Each row below holds a small network's activations on one input, seen along a few directions.
Each table varies a few parts of the input and shows all the possible inputs, shuffled.
A made-up example of a description, with smaller parts first: values(2) and (point or ring(9) or (ring(5) and line(6))).
Shared parts are said once, and a part with two or three values counts as separate values.

Table:
r1: [ 33   2 -19  42  25  -7   9   8  25   5 -30  14]
r2: [ -9 -10  39 -28 -28  14 -55   5 -43  16 -17  17]
r3: [  3 -14  25  58  30  30   4  -1  26  17  30  44]
r4: [  5 -15  -3   6  48  13  18  24  31 -15  25 -32]
r5: [11 -4 -2 65 13 -3 13 -2 27  3 23 36]
r6: [ 15   9 -51  10  16   6  28  14  33   3  28 -53]
r7: [-20  -4  44 -12 -30  18 -35 -15 -43  11   8  48]
r8: [ -8   8 -33 -68 -42 -17  -3   2 -21  -8   8 -56]
r9: [-13  -7  17 -70   0 -17 -18  13 -28 -27   7 -46]
r10: [-33   3  32 -28 -12  -2 -29  -4 -23  13 -55  10]
r11: [  6  -1  -3  36  50  15  -1  24  21  30 -26   4]
r12: [ 16  15 -54  26  25   2  49 -16  31 -20  29 -18]
r13: [ -1  21 -40 -52 -38 -19  10 -18 -37  -9  27 -33]
r14: [ 22  -3  -5  66  16 -10  37  -7  31  -8 -11  34]
r15: [-25   5 -13 -73 -14  -7 -10  11 -13 -17  15 -48]
r16: [ -1   0 -29   4  43  14  22  21  56 -18  18 -40]
r17: [-17  -8  39  -3 -48 -20 -17 -35 -21   0  -1  45]
r18: [ 16 -19  15  44  32  37  -7  14  10  34   8  18]
r19: [ -8  13  23  -4 -51 -23   0 -22 -27 -11 -31  39]
r20: [  7   6  20 -20 -36 -24 -13 -16 -33   2 -56  17]
Describe the family of inputs behind these rows.
Answer: values(2) and (line(4) or ring(6))
Which other rows does r9 become when the values(2) part takes its other values? List them by row number.
Answer: r4
Which other rows does r16 become when the line(4) part takes its other values? List them by row number.
Answer: r4, r6, r12

Table:
r21: [  5 -16  61  40  21  12 -22   4  -4 -15 -17  54]
r22: [ 20 -15 -11  -4  16   8 -23  18  -2  39 -45 -25]
r23: [ -1  28 -12  23 -25 -13  42 -36   0  14 -21  30]
r24: [ 10 -27  31  30  29 -21  -2  21  19 -17 -57  13]
r25: [-25 -18  51 -46   8   5 -47  20 -38 -17  26   7]
r26: [  8   7 -48  35  24   8  50 -12  41 -19  67 -33]
r27: [ 28  18 -38   5 -29  -2  19 -32 -24  26   1  -6]
r28: [ 18   1 -14  13 -36   7 -16 -28 -27  38  26  21]
r29: [ -4 -22  12  25  60  59  -6  29  35   8  63   6]
r30: [ 13  -4  35  46 -25 -20   2 -19   5 -26   6  58]
r31: [ -8   4 -17 -62  -6 -33  -1   8 -13 -50 -15 -36]
r32: [-15  -3   3 -46   3  11 -26  30   5  15 -35 -45]
r33: [ 21   9   9  37 -17 -35  40 -18   2 -32 -14  36]
r34: [ 29  16 -46  -3  -6  -6   4  -3 -11  20 -37 -23]
r35: [-12  27 -23 -37 -45  -1  20 -19 -20   2  16 -30]
r36: [-19  -8  24 -42 -39 -27 -20  -9 -29 -31  53   6]
r37: [ 10  -9  18   6  12  36 -40   0 -35  50   2  20]
r38: [ -9  11  13  33 -33   0   3 -34   1  21   2  54]
r39: [-15 -27  17 -60  14 -18 -30  29  -2 -30 -25 -37]
r40: [-11   4  -5 -53 -32 -33  16 -16 -28 -46  26 -22]
r41: [ -8  28 -32 -47 -19  -3   3   7  -3  -4 -26 -44]
r42: [-21  10   3 -26 -52   6 -17 -13 -23  17  43  -1]
r43: [ 16   8 -54  22  51   4  33  13  53 -21  26 -47]
r44: [ 19   3  -2  29   8 -39  26   7   9 -32 -48  19]
r45: [  8 -23 -16  18  73  21   8  33  62  -1  16 -45]
r46: [ -2 -15 -25  41  11  24  19   1  41  -7  92   0]
r47: [-27   1  35 -32  -3  36 -43  17 -32  30  16   0]
r48: [-10 -10  12  16  20   0  -1  14  17  26 -65   8]
r49: [-18   0  41  27  14  31 -21  -8  -8  32 -21  50]
r50: [ -1  22 -23  16  -1 -18  27  -6   8  11 -57  12]
Describe the family of inputs behind these rows.
Answer: ring(5) and (point or line(5))
The inputs of r47 and r32 match in every part but the ring(5) part. If r25 is changed in the same way as r47 into r32, which row does it become?
Answer: r39
Start at r44 and move only the ring(5) part, one step at a time. The first step leads to r33. Which rows follow, in order?
Answer: r30, r21, r24

Table:
r51: [ 14 -10  -1  67  15   8  44 -25  47  -4  50   2]
r52: [ 29   6   1  70  38  39  22  -8  33  14 -21  37]
r53: [-51  -3  41 -42  -2  42 -52  12 -11  14  40   8]
r54: [ -6 -43  42 -58 -14  -2 -42  20 -36 -11 -15  28]
r55: [ -7  43 -31 -24 -76 -50 -15 -29 -50 -13  22  10]
r56: [-13 -15  46 -42 -19 -32 -34  -9 -50   7 -67  20]
r57: [-18  32 -41 -31   6 -26  19  28  26 -31   5 -90]
r58: [ 27 -20 -56 -44  41  22   7  39  18 -17  34 -77]
r59: [-14  23   9 -42 -63 -38   5 -34 -48  -2 -38   9]
r60: [  8 -14  -9  60  32  40   8  19  41  51 -14  32]
r61: [ 31   2  -2  85  41  -2  39 -14  30  -7   3  20]
Describe the family of inputs behind these rows.
Answer: values(2) or line(4) or line(5)
Which other rows belong to the same alternative as r58? List them by row number.
Answer: r57

Table:
r62: [  8   2  -2 -47 -41   3 -16 -11 -46  10  35 -38]
r63: [-23   8   9 -47 -37 -11 -38  -2 -27 -24  39  -4]
r64: [-37   3  32 -57 -20 -31 -12   5 -36  -8 -35 -12]
r65: [ 46  10 -73  49  26 -33  73 -23  38 -40  19 -20]
r66: [ -7 -22 -15  51  70  43  21   5  73  19  42 -10]
r67: [  8   8  46  52  11  29 -21 -16 -35  40 -27  82]
r68: [ -7  19   2 -60 -30  -8 -27  -2 -26  -2 -57 -30]
r69: [ 17 -13  46  76 -35 -21   0 -28   2  16 -37  86]
r70: [ -8   5 -32 -63 -39 -12 -20   4 -35  28 -16 -30]
r71: [  7  29 -48  68  26  21  69   6  73  -3  22 -14]
r72: [-24  -2  36 -61 -27  -5 -13   6 -35 -31   3   7]
r73: [ 20 -47  -1  41  96  25 -16  55  54  -6  11 -19]
Describe the family of inputs behind these rows.
Answer: values(2) or line(4) or ring(6)
